These are the activations of a small network on made-up records, seen along a few directions, one row for each record.
Here are examples, each followed by its value of one field, Y.
Other fields move the rows too, some of them a lot.
(in the rows, 500 means zero)
Strong random noise was added to every row along 20 fixed directions; ignore it. To show where, here is one row again and again, with new noise each time:
[600 650 521 356 642 469 514 481 297 592 400 580 426 463 398 654 453 511
 547 333 475 549 516 516 583 656 503 669 620 477 390 525]
[328 501 311 325 456 439 459 502 310 473 374 540 506 576 557 617 372 254
 437 308 512 612 696 532 510 653 522 785 488 446 416 430]
[692 358 527 784 792 584 498 555 377 558 548 399 559 603 461 471 659 694
 337 759 593 618 481 701 601 522 401 558 589 297 577 350]
[677 375 487 407 540 509 472 442 471 329 582 228 496 602 454 389 464 107
 328 413 441 628 394 379 781 658 667 693 588 687 502 499]
[515 690 403 452 286 565 525 469 476 455 489 627 420 547 442 592 413 505
 630 183 510 540 496 604 476 527 479 851 549 446 572 489]
[689 435 458 501 478 497 715 734 573 464 739 558 584 381 455 290 475 694
 507 549 700 412 338 715 537 553 460 621 527 575 508 641]
[807 509 690 358 464 472 585 137 584 325 473 500 725 431 552 399 579 566
 357 449 415 527 324 344 514 484 564 221 522 526 679 457]
[660 395 574 407 542 471 287 630 391 607 473 714 778 503 674 524 784 654
 507 506 459 610 623 355 407 336 377 576 528 542 435 512]
[406 479 428 393 461 603 705 429 501 456 518 451 491 765 543 473 482 289
 438 676 636 458 653 389 677 636 412 572 552 578 378 446]
[484 506 462 272 606 385 419 822 344 731 568 651 647 552 485 608 618 328
 430 554 643 500 554 613 689 503 468 683 561 604 290 675]
[353 256 405 417 252 513 648 559 488 573 523 294 363 447 501 386 127 407
 478 346 324 305 497 570 438 432 314 702 886 261 569 539]
[471 651 472 577 734 617 183 631 712 533 395 538 514 464 659 538 675 430
 406 793 584 403 350 387 740 623 533 237 458 543 334 442]
[427 540 477 446 251 466 738 400 505 464 461 471 452 373 479 477 487 528
 619 371 454 606 681 482 515 438 333 186 720 557 459 587]
[574 364 645 364 245 503 729 533 499 429 726 549 619 677 433 316 525 556
 509 481 568 330 414 389 466 289 515 800 410 630 622 669]
[407 600 665 449 494 367 742 296 571 429 563 592 477 516 467 478 485 554
 694 562 524 544 489 400 470 323 520 368 510 609 428 558]
[624 585 524 617 351 542 794 467 411 224 484 527 409 361 444 432 520 616
 463 441 566 455 467 373 558 510 425 510 586 460 557 516]
[364 710 633 592 406 413 264 579 706 642 477 577 469 471 535 624 606 147
 630 352 616 562 533 362 496 230 232 818 629 521 302 516]
[578 404 600 649 404 288 535 514 515 351 606 515 644 366 463 589 650 295
 510 369 543 322 574 294 357 409 428 512 365 534 544 614]
[308 547 462 390 454 615 652 496 530 168 635 523 458 547 461 422 434 359
 378 733 622 328 517 504 649 700 723 590 249 466 553 550]
[645 191 532 417 718 556 314 383 649 619 676 301 623 622 500 393 442 478
 551 584 438 685 393 586 473 553 601 599 438 714 389 467]
[685 313 456 649 457 549 350 452 387 380 435 484 641 404 455 654 552 378
 198 319 597 483 480 569 372 618 502 568 234 459 532 392]
[380 372 716 659 516 414 533 454 825 587 740 522 635 711 569 444 616 198
 549 675 595 337 743 629 362 412 398 178 426 514 578 436]

[581 542 796 672 373 406 793 226 500 637 274 595 541 877 543 400 502 599
 381 334 736 317 369 254 302 207 282 562 395 525 587 270] | y7
[427 666 601 467 392 423 553 392 621 434 561 728 595 453 417 664 578 324
 460 455 669 413 538 648 440 494 601 179 209 618 476 561] | y5
[638 679 478 302 438 460 522 355 647 520 483 453 623 344 422 565 564 467
 617 348 551 385 505 305 536 733 421 436 428 633 440 678] | y5
[580 136 520 699 480 429 519 510 562 567 654 315 475 608 505 454 393 307
 565 378 384 452 550 524 347 407 404 531 653 560 503 442] | y8
[597 395 498 357 531 652 464 346 515 373 482 567 648 360 476 556 400 458
 255 592 786 525 375 444 356 630 459 880 121 587 237 431] | y6
[396 245 412 488 442 491 472 556 543 498 643 449 557 471 600 475 411 405
 589 576 406 581 692 541 347 397 353 692 649 408 443 486] | y4
[394 553 253 617 483 535 441 308 634 454 478 270 464 401 401 631 496 499
 657 481 548 723 558 549 509 657 465 419 352 582 403 513] | y6
[426 298 175 681 512 522 253 504 561 401 429 169 513 240 447 487 384 599
 381 447 536 610 319 648 408 689 660 414 110 519 535 507] | y2
[726 277 448 569 450 454 499 449 520 649 750 252 749 581 367 516 720 547
 664 447 491 665 708 584 402 490 316 630 487 561 648 637] | y2
[677 714 608 187 620 584 815 332 448 389 610 543 545 656 423 345 569 705
 538 741 508 531 436 427 789 668 672 463 562 576 610 593] | y4
[117 444 546 547 557 367 663 490 342 584 356 628 515 425 486 679 352 389
 270 710 829 374 611 554 330 340 224 713 372 214 225 430] | y8
[776 588 656 463 461 515 524 662 495 425 569 571 536 331 518 382 654 588
 512 441 398 279 509 323 501 570 459 485 618 433 686 623] | y1
[584 114 303 504 400 583 525 524 365 644 494 522 531 644 539 603 297 690
 509 387 369 311 437 564 268 483 486 530 496 537 460 446] | y3
[412 568 637 478 460 482 409 307 534 460 392 648 452 586 649 576 526 377
 574 465 351 641 591 337 374 291 537 344 536 551 459 345] | y1
[547 415 621 403 482 460 265 519 564 534 471 448 685 448 625 345 601 443
 431 376 364 535 643 417 404 503 476 498 502 413 665 478] | y3
[477 255 575 344 785 368 496 296 368 611 505 241 540 615 458 430 403 605
 648 524 233 557 635 378 428 615 605 529 531 460 545 524] | y7

Here are new rows. What is Y for each?
[757 471 278 372 623 452 671 294 221 267 541 499 687 410 414 680 528 764
 430 594 376 547 381 554 602 700 704 470 483 336 690 552] | y4
[348 382 255 568 203 544 694 534 491 390 592 493 557 437 466 555 592 623
 590 582 605 624 676 569 488 400 388 279 419 657 389 634] | y3
[615 318 256 574 406 475 558 693 350 489 476 364 597 466 527 508 654 550
 507 483 548 528 603 270 599 533 307 591 587 641 372 622] | y5
[592 611 509 636 689 577 342 581 455 596 354 385 326 411 492 490 385 519
 436 356 428 405 511 581 465 764 422 711 626 178 645 346] | y2
[568 609 634 485 667 422 505 253 429 556 368 400 562 349 310 675 566 549
 399 502 550 450 435 462 547 605 481 310 380 401 481 556] | y7
[582 416 329 364 190 539 834 470 497 741 538 449 523 542 302 641 291 473
 399 328 608 213 390 817 558 577 329 268 672 546 492 649] | y5
[250 574 341 360 385 613 320 445 704 683 444 442 523 539 568 552 495 605
 631 658 416 533 454 517 573 404 460 301 541 501 444 570] | y6
[361 644 557 481 481 202 495 367 555 464 409 214 476 490 499 378 522 179
 544 260 337 601 677 388 579 598 616 226 540 470 776 538] | y2
